Each row below holds a small network's activations on one input, seen along a few directions.
In each table, some parts of the input vary, and every possible input appears once, in random order.
Descriptions start from the smaller parts, as in this example, which fits no table here: one of 4 places along a line, together with either a single point or one of 11 places along a line or (one of 3 separate values, together with one of 5 places around a ring).
Shared parts are said once, and a part with two or three values counts as separate values.
In the rows, zero is written as 128.

Other details of the inputs vary at random and push rows far along two fixed directions, the same in every table; ignore that.

A family of inputs:
r1: [70,101,191,159,105,109,84,139,88,43,154,122,112,144,148,172]
r2: [135,122,108,120,165,114,142,113,127,142,107,134,147,125,129,144]
r3: [89,93,168,143,124,115,101,134,98,75,142,116,117,147,132,154]
r4: [105,120,150,120,148,113,122,123,112,123,141,124,134,128,145,171]
r5: [147,121,117,113,144,127,146,112,137,167,121,146,149,134,124,136]
r6: [144,121,122,116,143,128,144,114,134,161,122,142,147,134,125,138]
r7: [144,164,95,128,117,147,143,139,152,139,118,119,110,105,116,85]
r8: [120,112,149,130,121,116,114,122,118,110,143,129,125,143,133,140]
r9: [129,161,129,160,55,157,104,164,140,87,140,115,88,111,113,62]
r10: [142,123,99,118,163,117,144,113,133,149,104,137,149,124,126,136]
r11: [139,138,111,98,153,116,137,114,137,169,124,129,149,122,124,133]
r12: [115,126,137,118,144,118,129,124,122,134,138,126,136,125,139,154]
r13: [131,124,123,128,111,133,117,133,130,120,125,117,118,131,110,97]
r14: [78,86,182,146,129,109,93,134,87,64,144,114,114,151,140,173]
r15: [140,131,119,105,149,122,140,111,136,175,127,138,151,132,128,137]
r16: [136,134,101,103,165,113,140,107,135,156,114,133,145,121,121,133]
r17: [108,106,138,138,161,111,128,120,106,104,120,129,135,132,147,178]
r18: [116,123,123,118,160,112,133,114,122,129,126,130,137,124,133,153]
r19: [103,107,168,142,116,115,104,130,106,88,150,122,113,145,144,157]
r20: [137,165,137,175,36,177,113,182,148,80,155,104,66,111,123,49]
r21: [156,145,101,132,119,150,151,137,144,146,112,130,127,119,118,95]
r22: [147,122,106,116,152,124,147,115,131,155,110,141,150,132,123,133]
r23: [140,173,113,140,82,164,136,164,156,130,136,109,96,102,124,74]
r24: [148,120,104,115,151,124,147,116,132,156,110,143,151,133,123,133]
r25: [154,155,93,136,123,148,150,142,151,140,105,124,120,106,119,85]
r26: [128,147,129,160,61,166,113,168,138,87,134,100,79,118,112,61]
r27: [140,131,119,108,146,125,140,113,137,175,128,140,150,130,129,134]
r28: [87,109,172,149,106,112,94,134,102,65,147,127,119,140,138,152]
r29: [151,120,117,101,143,108,125,101,134,163,126,138,148,141,115,122]
r30: [142,126,113,101,138,104,114,102,132,152,115,143,154,135,106,115]
r31: [113,120,129,119,163,111,129,113,117,124,125,129,135,125,137,161]
r32: [127,127,136,119,138,128,133,122,126,153,134,134,137,130,139,144]
r33: [147,161,116,130,103,158,140,144,153,154,132,124,118,117,124,92]
r34: [164,149,106,120,121,151,149,129,153,168,118,136,133,121,115,96]
r35: [122,117,144,139,121,136,134,132,122,125,135,135,124,135,140,148]
r36: [113,110,144,146,132,128,129,136,109,100,129,131,124,136,145,162]
Each input here is: one of 4 places along a line, together with either one of 3 separate values or one of 6 places around a ring.
Q: Changing only the place on the line of 4 turns r10 into r17. The same change can be made to r5. Which row results?
A: r35
Q: Which other rows does r32 become when the place on the line of 4 takes its other values? List them by row number.
A: r15, r27, r33

A family of inputs:
r37: [140,124,125,131,123,138,134,132,129,135,126,129,128,136,127,129]
r38: [118,136,134,128,123,140,130,133,131,126,138,122,118,120,132,126]
r39: [148,127,119,118,130,132,131,121,135,149,113,137,139,137,112,118]
r40: [129,131,134,130,120,130,133,131,133,132,136,125,120,129,133,123]
r41: [139,128,128,130,122,131,131,127,134,142,133,131,128,126,134,123]
r42: [129,137,117,126,124,131,138,134,138,136,127,137,132,117,128,128]
r43: [82,72,169,114,188,71,103,92,82,101,139,132,160,163,148,223]
r44: [130,135,129,128,122,128,125,138,126,114,128,117,112,119,127,125]
r45: [130,126,132,139,124,143,139,139,129,123,132,125,127,126,138,132]
r46: [185,120,79,71,190,110,158,83,148,230,94,150,184,137,104,124]
r47: [114,137,132,133,129,139,126,139,130,123,129,121,120,118,135,131]
r48: [119,121,137,128,124,118,114,125,121,117,131,120,131,131,123,127]
r49: [131,135,137,133,112,130,116,131,129,120,133,128,125,133,121,117]
r50: [107,109,149,131,152,106,119,114,108,98,134,125,133,138,142,172]
r51: [131,130,138,130,111,133,117,132,124,121,129,136,123,132,127,117]
r52: [133,141,119,127,137,130,127,134,131,139,117,121,124,118,132,120]
r53: [126,106,128,122,169,107,135,108,116,127,118,137,139,137,130,161]
r54: [128,134,134,134,114,132,125,133,130,123,138,125,119,134,132,122]
r55: [123,126,133,131,118,125,116,130,128,116,129,124,127,131,122,118]
r56: [123,135,123,148,124,139,140,139,123,114,123,124,120,123,137,128]
r57: [136,125,120,117,123,125,123,121,129,138,117,137,137,126,116,107]
r58: [128,143,119,132,123,133,132,131,134,127,122,124,124,120,130,122]
r59: [118,118,129,144,118,134,126,140,124,104,130,121,112,133,128,122]
r60: [132,131,121,134,129,129,127,124,131,117,127,131,123,120,127,121]
r61: [124,135,130,126,119,135,125,130,128,130,139,123,119,128,122,121]
r62: [124,133,136,130,122,132,132,132,132,124,137,127,123,127,138,130]
r63: [132,136,132,126,123,124,117,128,130,133,133,125,133,130,114,115]
r64: [122,138,126,126,128,131,136,134,135,127,129,129,130,123,133,129]
r65: [132,130,119,117,120,123,120,133,129,127,129,119,124,126,121,115]
r66: [120,133,133,128,122,137,131,131,129,131,138,120,115,124,127,125]
r67: [124,137,122,139,120,130,131,131,129,118,128,131,124,117,132,132]
r68: [129,132,132,135,116,135,131,134,134,129,136,131,123,123,138,126]
r69: [144,122,112,116,132,130,135,118,137,148,106,133,138,132,108,107]
r70: [130,130,135,139,106,135,123,134,129,122,136,130,118,130,134,124]
r71: [124,122,124,127,124,124,119,128,125,120,129,132,126,128,126,118]
r72: [126,133,123,138,125,141,144,144,128,124,125,128,129,120,133,129]
Q: What do these inputs look like to the network?
A: one of 4 places along a line, together with one of 9 places around a ring
Q: Changing only the place on the line of 4 turns r62 into r68. The same change can be made to r54. Which row results?
A: r70
Q: Which other rows does r69 become when the place on the line of 4 takes its other values? List them by row number.
A: r48, r55, r57
Q: Which other rows does r49 become when the place on the line of 4 takes its other values? List them by row number.
A: r39, r51, r63

A family of inputs:
r73: [132,136,112,128,151,130,156,123,138,137,130,131,125,113,145,145]
r74: [162,138,81,114,146,147,162,127,157,170,107,125,129,115,120,95]
r75: [120,107,167,126,110,101,87,114,113,107,159,130,126,154,133,143]
r76: [132,123,116,123,175,106,142,109,117,130,109,142,145,128,141,167]
r77: [127,104,156,108,121,106,94,112,114,125,145,122,128,160,110,126]
r78: [99,111,158,132,110,121,98,135,111,89,138,115,112,143,117,125]
r79: [125,96,124,127,179,104,139,107,108,124,104,136,151,142,133,174]
r80: [197,209,71,115,75,196,163,154,199,219,123,126,110,92,99,9]
r81: [88,127,168,169,64,136,90,160,117,49,158,117,84,126,143,116]
r82: [69,125,166,176,84,141,99,172,101,25,147,96,83,114,140,129]
r83: [116,130,124,145,141,132,136,142,119,96,119,110,108,115,139,142]
r84: [111,103,134,129,142,111,111,120,110,104,113,133,143,139,111,136]
r85: [119,123,124,149,131,123,126,130,117,98,112,128,129,128,129,135]
r86: [200,208,46,109,89,185,182,148,203,221,119,132,116,83,105,23]
r87: [108,121,131,128,138,107,110,120,116,102,122,137,140,125,128,139]
r88: [140,126,123,110,144,129,153,120,133,175,130,144,155,132,140,155]
r89: [116,107,148,132,107,120,100,125,114,103,132,131,123,146,113,121]
r90: [130,98,161,115,119,102,90,102,110,123,147,137,137,163,119,142]
r91: [137,155,135,115,129,138,143,119,145,177,146,134,141,124,135,138]
r92: [134,104,159,122,99,117,93,116,115,119,147,132,123,155,111,120]
r93: [99,109,152,118,137,91,99,110,112,108,140,127,137,140,134,154]
r94: [74,135,160,176,80,140,101,169,110,31,150,105,85,108,147,126]
r95: [147,134,103,123,147,129,158,119,144,150,123,145,137,117,137,133]
r96: [140,118,148,100,151,124,135,111,125,190,129,148,166,143,132,162]
r97: [89,115,164,142,101,120,96,143,110,74,147,110,103,135,128,127]
r98: [114,120,121,128,158,113,126,124,112,109,111,115,130,121,127,149]
r99: [121,96,124,125,173,98,126,105,105,123,101,135,157,142,120,166]
r100: [123,121,127,109,170,122,149,111,124,173,135,132,146,132,143,171]
r101: [113,112,131,128,139,111,113,117,114,105,115,137,145,138,119,135]
r102: [159,138,127,91,144,129,143,108,143,209,123,153,170,137,124,139]
r103: [126,140,113,136,147,127,141,131,127,113,118,124,117,111,142,141]
r104: [116,114,159,109,160,122,129,111,113,170,138,136,153,148,141,180]
r105: [109,104,152,127,116,110,98,115,110,102,134,136,131,149,120,137]
r106: [112,185,124,202,30,191,123,206,146,36,143,91,45,75,139,51]
r107: [105,104,133,115,159,105,112,114,107,110,112,123,147,140,112,148]
r108: [149,122,101,120,168,113,150,107,126,144,98,142,152,133,128,143]
r109: [117,110,120,128,162,113,126,121,113,114,105,118,136,133,120,150]
r110: [118,179,120,202,33,185,123,202,145,41,137,103,53,84,138,52]
r111: [145,144,112,112,136,136,156,125,145,176,134,143,145,121,137,140]
r112: [133,120,123,142,136,134,152,128,131,123,128,137,130,126,145,142]
r113: [126,119,118,123,164,126,151,121,129,135,125,123,127,122,142,153]
r114: [184,172,94,90,126,147,157,116,174,229,122,152,159,117,110,93]
r115: [130,116,112,125,167,121,139,123,120,125,103,118,130,130,127,146]
r116: [125,123,157,127,101,110,93,124,123,110,161,117,117,145,129,119]
r117: [181,173,82,127,80,185,165,161,176,187,120,132,116,100,117,45]
r118: [129,121,123,112,155,135,149,122,128,172,130,130,142,132,141,153]
r119: [122,116,161,124,106,113,93,127,117,109,156,112,114,150,119,117]
r120: [176,135,78,113,144,142,167,118,158,183,102,141,144,116,115,91]
Q: Changing only one part turns r107 into r84. The same change can be made to r77. Which row results?
A: r92
Q: What do these inputs look like to the network?
A: one of 6 places around a ring, together with one of 8 places along a line
Q: Start at r88 and move only the place on the ring of 6, one step at a time. The first step leads to r117. Which rows follow, in order?
A: r118, r100, r86, r111
Q: Start at r102 and move only the place on the line of 8, one step at a time. The first step leads to r88. Which rows follow, in order?
A: r112, r108, r85, r101, r105, r90
